array([[  63.398, -166.888,   46.803,   83.659,  -46.088,  -73.081,
         -88.223],
       [ 232.553,  122.894,   96.160,  -28.777,  200.639,  146.501,
         208.950],
       [ 198.065,  124.490,   86.017,  -23.143,  119.692,  107.317,
         113.556],
       [  99.808,   69.801,  252.659,   31.304,  -87.441,  -12.347,
         -78.979],
       [  87.518,  -74.343,  117.266,   22.244, -161.114,  -40.271,
         -89.126],
       [ 114.537, -110.469,  141.683,   28.558, -153.435,  -20.820,
         -61.782],
       [  41.057,  263.188,    9.332,   23.269,  170.921,  177.642,
         224.834],
       [ -56.830,    9.165,  -44.179,   -9.901,  129.528,  -19.892,
          20.069],
       [  44.907,  205.961,   73.513,   37.175,   78.554,  190.017,
         132.638]])
Report the 3rd largest entry.
Answer: 232.553
Report the entry just right of 122.894.
Answer: 96.160
Report the entry just left of -12.347.
Answer: -87.441
Report the entry just right of the centre entry.
Answer: -161.114
Report the entry just right of the smallest entry.
Answer: 46.803
The entry just right of -44.179 is -9.901
Report the entry just right of the largest entry.
Answer: 9.332
Report the entry at the centre.
Answer: 22.244
Report the third smallest entry.
Answer: -153.435
The entry just left of the largest entry: 41.057
The entry just right of 190.017 -> 132.638
Report the entry just left of 170.921.
Answer: 23.269
The entry just left of 107.317 -> 119.692
Report the largest entry.
Answer: 263.188
The 2nd largest entry -> 252.659
The entry just right of 87.518 -> -74.343

Questions about the matrix below. Counting starts at 0.
1) Read off the top-left entry.
2) Read off the entry at row 1, column 2.
3) Read off the entry directly below 0.4.
4) Read off the entry in the bottom-left corner.
5) Read off the entry directly below the largest entry.
6) Read off the entry just right of the largest entry.
7) Read off the bottom-right entry.
8) Read off the entry at row 0, column 2.
array([[-0.9, -1.1,  0.8, -1.1,  0.8],
       [-1.0, -1.6,  1.3, -1.8,  1.2],
       [ 0.0,  0.2, -0.6,  0.1, -0.6],
       [ 1.4,  1.3, -1.9,  1.3, -1.8],
       [-0.9, -0.8,  0.5, -0.9,  0.6],
       [-0.8, -0.9,  0.5, -0.9,  0.6],
       [-2.3, -2.2,  2.4, -2.2,  2.2],
       [ 0.0,  0.1, -0.5,  0.1, -0.4],
       [ 1.9,  1.7, -2.3,  1.7, -2.1],
       [-0.2,  0.0, -0.4,  0.0, -0.3],
       [ 0.3,  0.3, -0.8,  0.5, -0.7],
       [-0.9, -1.0,  0.4, -1.0,  0.7],
       [ 0.1, -0.1, -0.3,  0.0, -0.5],
       [ 0.9,  1.0, -1.4,  0.9, -1.3],
       [-0.8, -1.0,  0.7, -1.1,  0.6],
       [-0.1, -0.2, -0.4, -0.3, -0.3]])
1) -0.9
2) 1.3
3) -0.3
4) -0.1
5) -0.5
6) -2.2
7) -0.3
8) 0.8

Read these off the matrix that follows.
1) Read off the 1st entry in reading order.
2) Read off the fifth entry in reading order.
3) Read off the entry directly above 22.0.
4) Read off the entry in the bottom-right corner.
5) Read off the second entry in reading order.
6) Read off the top-right entry.
7) Read off the first entry of the smallest entry's row.
8) Read off the entry just left of 6.0.
  0.5  -21.9  -37.7    0.3  -11.6   18.3   -2.9  -15.4  -18.7  -59.5   44.0  -23.6
  9.0   19.9   49.1    9.8   17.3  -21.2   10.4   14.5   22.0   68.5  -49.5   40.8
  2.8  -38.8   34.1    9.0  -19.2   44.3   -7.2  -25.0  -34.3   44.9  -40.6   35.2
 10.8   54.2   49.8    6.0   35.6  -70.4   13.5   34.4   47.4   62.2  -31.4   47.3
1) 0.5
2) -11.6
3) -18.7
4) 47.3
5) -21.9
6) -23.6
7) 10.8
8) 49.8

X = [2 8 4 3 6 3 4 0 5]
Find the 4th entry.
A: 3
Find the 1st entry from the right.
A: 5
The first entry: 2

Questions about the matrix below. Indices start at 0.
1) Give the entry in row 0 and column 1.
2) Give the entry directly below the smallest entry.
3) Give the entry in the top-left corner.
4) Give the entry just right of the largest entry.
5) Give the entry directly above 48.2.
6) Give the maximum.
7) Give the entry just right of the smallest entry.
8) Give the minimum.
array([[-38.0, -43.5,  48.4, -45.4,  48.4],
       [ 46.8,  43.9, -48.0,  43.5, -48.7],
       [ 50.7,  48.2, -57.2,  45.0, -55.0],
       [ -5.8,  -4.0,   4.5,  -8.5,   5.1]])
1) -43.5
2) 4.5
3) -38.0
4) 48.2
5) 43.9
6) 50.7
7) 45.0
8) -57.2

m =
[[71 52 49 60 64 55 43 45 60 35]
 [61 40 53 50 69 54 59 53 51 60]
 [49 60 55 50 50 50 56 56 52 59]
 [66 66 50 53 57 55 59 52 47 55]
 [70 54 47 60 65 51 33 45 72 24]
 [36 54 59 53 41 47 46 55 60 51]
 [72 57 47 58 62 56 47 47 57 39]
 [81 51 41 49 73 65 72 52 38 64]
 [53 38 56 56 62 49 36 47 69 35]
 [40 40 58 51 52 50 49 54 59 54]]
Report the entry in the bottom-right corner.
54
The last entry in the row that holds the smallest entry -> 24
Report the entry in the top-left corner.
71
Report the last entry of the largest entry's row.
64
Report the third entry on the main diagonal.
55
The first entry in the row that holds the largest entry is 81
Report the fourth entry from the end, reading row by row.
49
Report the entry in the bottom-left corner.
40
Report the entry directly below the smallest entry.
51
The entry in the top-right corner: 35
The entry directly above the largest entry is 72
The 3rd entry from the end, reading row by row is 54
The third entry on the diagonal from the top-right corner -> 56
The 5th entry in reading order is 64
Report the entry directly above the smallest entry.
55
The fifth entry from the end, reading row by row: 50
Report the third entry in reading order.
49
Report the 2nd entry, reading row by row.
52
The entry just right of the largest entry is 51
Report the second largest entry.
73
The entry directly below the largest entry: 53
